Each row below holds a small network's activations on one input, seen along a few directions.
Each table varies a few parts of the input and shows all the possible inputs, shuffled.
A made-up example of a description, with smaller parts first: one of 2 separate values, together with either a single point or one of 11 places around a ring or (one of 6 places along a line, together with one of 8 places around a ring).
Shared parts are said once, and a part with two or three values counts as separate values.
In the rows, 128 means zero.

Other details of the inputs vary at random and push rows far along two fixed directions, the same in every table; ignore that.

Table:
r1: [148  91  97 169 108 107 150 154 138 110 105 141 111 118  97]
r2: [133 116 118 126 118 104 119 152 138 115 136 128 118 146 107]
r3: [124 117 139 125 110 116 130 155 131 111 117 114 111 125 102]
r4: [140 108 109 135 128 106 140 143 148 118 133 140 137 124 115]
r5: [187 114 123 121 131 127 120  79 122 146  96 122 146 156 170]
r6: [128  87 119 167 103 110 124 166 133 111 105 128  87 138  98]
r7: [129 101 121 158 130 114 134 148 149 129 132 140 130 125 131]
r8: [ 70 184 137 120 136 154 148 131 143 152 216 158 156  74 116]
r9: [ 11 189 109 101 133 174 154 155 120 122 201 154 171  95 125]
r10: [ 60 157 149 122 122 141 123 161 150 137 218 144 140 114 122]
r11: [155  93 101 168 135  91 145 153 135 111  94 138 101 117  90]
r12: [170 173 166  67 148 167  95  27  98 161 113  96 137 160 187]
r13: [172 100 114 169 124  99 114 142 115 115  81 120  83 154 102]
r14: [175 120 153  97 131 121 100  99 116 132  90  94 132 166 161]
r15: [182 120 136  98 117 135 110  72 107 130  79  99 113 168 154]
r16: [121 118 135 158 128 120 111 147 127 131 123 128  97 131 110]
r17: [156 175 184  65 149 165  94  45 100 159 114  90 145 144 185]
r18: [ 96 142 120 120 119 137 158 138 150 122 170 145 141  91 107]
r19: [106 178 125  67 155 173 108  66  91 146 129 123 185 158 213]
r20: [ 99 148 145 126 144 129 146 147 140 129 161 138 142  79 108]
r21: [155 121 141 141 148 142 121  89 122 152 101 123 126 127 157]
r22: [ 18 195 113 112 156 168 140 155 111 127 202 154 166  90 124]
r23: [154  79 114 157 127  81 142 174 145 103  94 129 123 124 104]
r24: [123 101 121 153 117 129 144 142 141 130 121 139 119 111 121]
r25: [130 121 119 140 102 123 129 145 127 119 129 129 105 137 104]
r26: [168 126 131 117 121 125 104 104 120 137 111 116 124 172 152]
r27: [148  83 116 156 117  97 154 166 141 101  83 127 110 112  95]
Each input here is: one of 3 separate values, together with either a single point or (one of 2 separate values, together with one of 4 places along a line).
The inputs of r11 and r4 match in every part but the choice among 3 separate values. If r13 is changed in the same way as r11 into r4, which row does it become?
> r26
List by row number the other rows that have the choice among 3 separate values in common with r3.
> r1, r6, r9, r15, r18, r24, r25, r27
Change only the choice among 3 separate values in r10. List by row number the other rows that result.
> r6, r16

Table:
r28: [119 118 102 142 128 119 129 147 127 119 127 138 136 142 131]
r29: [155 103 119 135 124 114 145 127 138 122 103 128 130 122 125]
r30: [137 149 160 113 135 144 128  97 126 143 133 118 122 108 129]
r31: [169 115 126 121 128 131  95  89  96 131  70 105 109 183 161]
r32: [196  61 100 161 114  82 135 144 132 103  50 120 106 151 115]
r33: [112 149 127 111 149 149 137 106 107 130 114 126 145 112 144]
r34: [159 143 162 106 138 154 112  67 117 158 115 110 132 137 168]
r35: [141 151 145 108 142 163 111  67  97 153 105 114 131 144 170]
r36: [ 59 128  98 159 130 110 159 209 136  96 154 153 125  84  67]
r37: [164  86 124 168 119  90 131 157 131 109  80 119  82 127  83]
r38: [167 138 149  99 132 145 116  70 126 155 123 118 149 145 176]
r39: [135 135 134  95 120 133 128 111 140 129 143 123 151 139 148]
r40: [ 29 182 131 126 124 155 139 173 139 130 226 156 137  85  95]
r41: [190 108 147 133 139 131 114  74 111 147  68 107 110 144 157]
r42: [125 108  98 144 126 112 124 150 128 114 117 137 130 152 130]
r43: [ 91 179 138  97 152 178 137  80 122 158 173 142 173 105 173]
r44: [102 142 133 120 119 129 133 148 153 133 188 142 145 114 120]
r45: [ 94 149 146 122 120 135 124 149 144 134 184 134 129 116 114]
r46: [146 109 133 136 118 112 110 138 132 124 117 119 107 151 122]
r47: [ 45 190 142 102 127 166 125 140 129 141 218 142 147 107 125]
r48: [127 106 112 137 112 104 143 166 150 108 138 135 130 124 103]
r49: [132 125 132 134 129 128 137 126 144 138 145 138 136 112 125]
r50: [191  78 124 162 115  87 118 143 122 108  55 108  79 151  99]
r51: [112 123 108 129 129 117 129 155 116 105 109 125 129 137 117]
r52: [135 150 134  81 140 148 109  82  98 131 102 107 151 161 175]
r53: [191  63 103 166 124  89 146 135 132 109  50 124 106 132 113]
r54: [122 120 133 135 112 105 122 166 142 111 142 123 101 130  89]
r55: [152 116 140 130 117 111 116 136 129 119 113 112 103 142 110]
r56: [155 102 121 134 118 107 119 136 141 124 121 127 124 149 128]
r57: [136 154 153 102 141 158 132  75 134 161 154 130 156 109 164]
r58: [147 142 127 106 142 153 117  76 109 147 110 123 155 152 184]
r59: [ 79 122 123 167 113 105 142 208 157 112 181 151 106  92  65]
r60: [103 122 104 142 129 112 139 170 120 102 114 134 125 120 102]
r61: [ 92 196 161  85 149 192 121  61 106 167 170 127 155 110 173]
r62: [ 68 118  90 175 128 112 157 202 149 108 167 166 129  92  80]
The inputs of r57 and r49 match in every part but one. If r53 is changed in the same way as r57 into r49, which row does it become?
> r29
What is each input in this table made of?
> one of 5 places along a line, together with either one of 3 separate values or one of 4 places along a line
List by row number the other rows that have the place on the line of 5 in common with r58.
> r32, r38, r40, r50, r59, r60
Change only the place on the line of 4 in r55. List by row number the other rows that result.
> r44, r45, r48
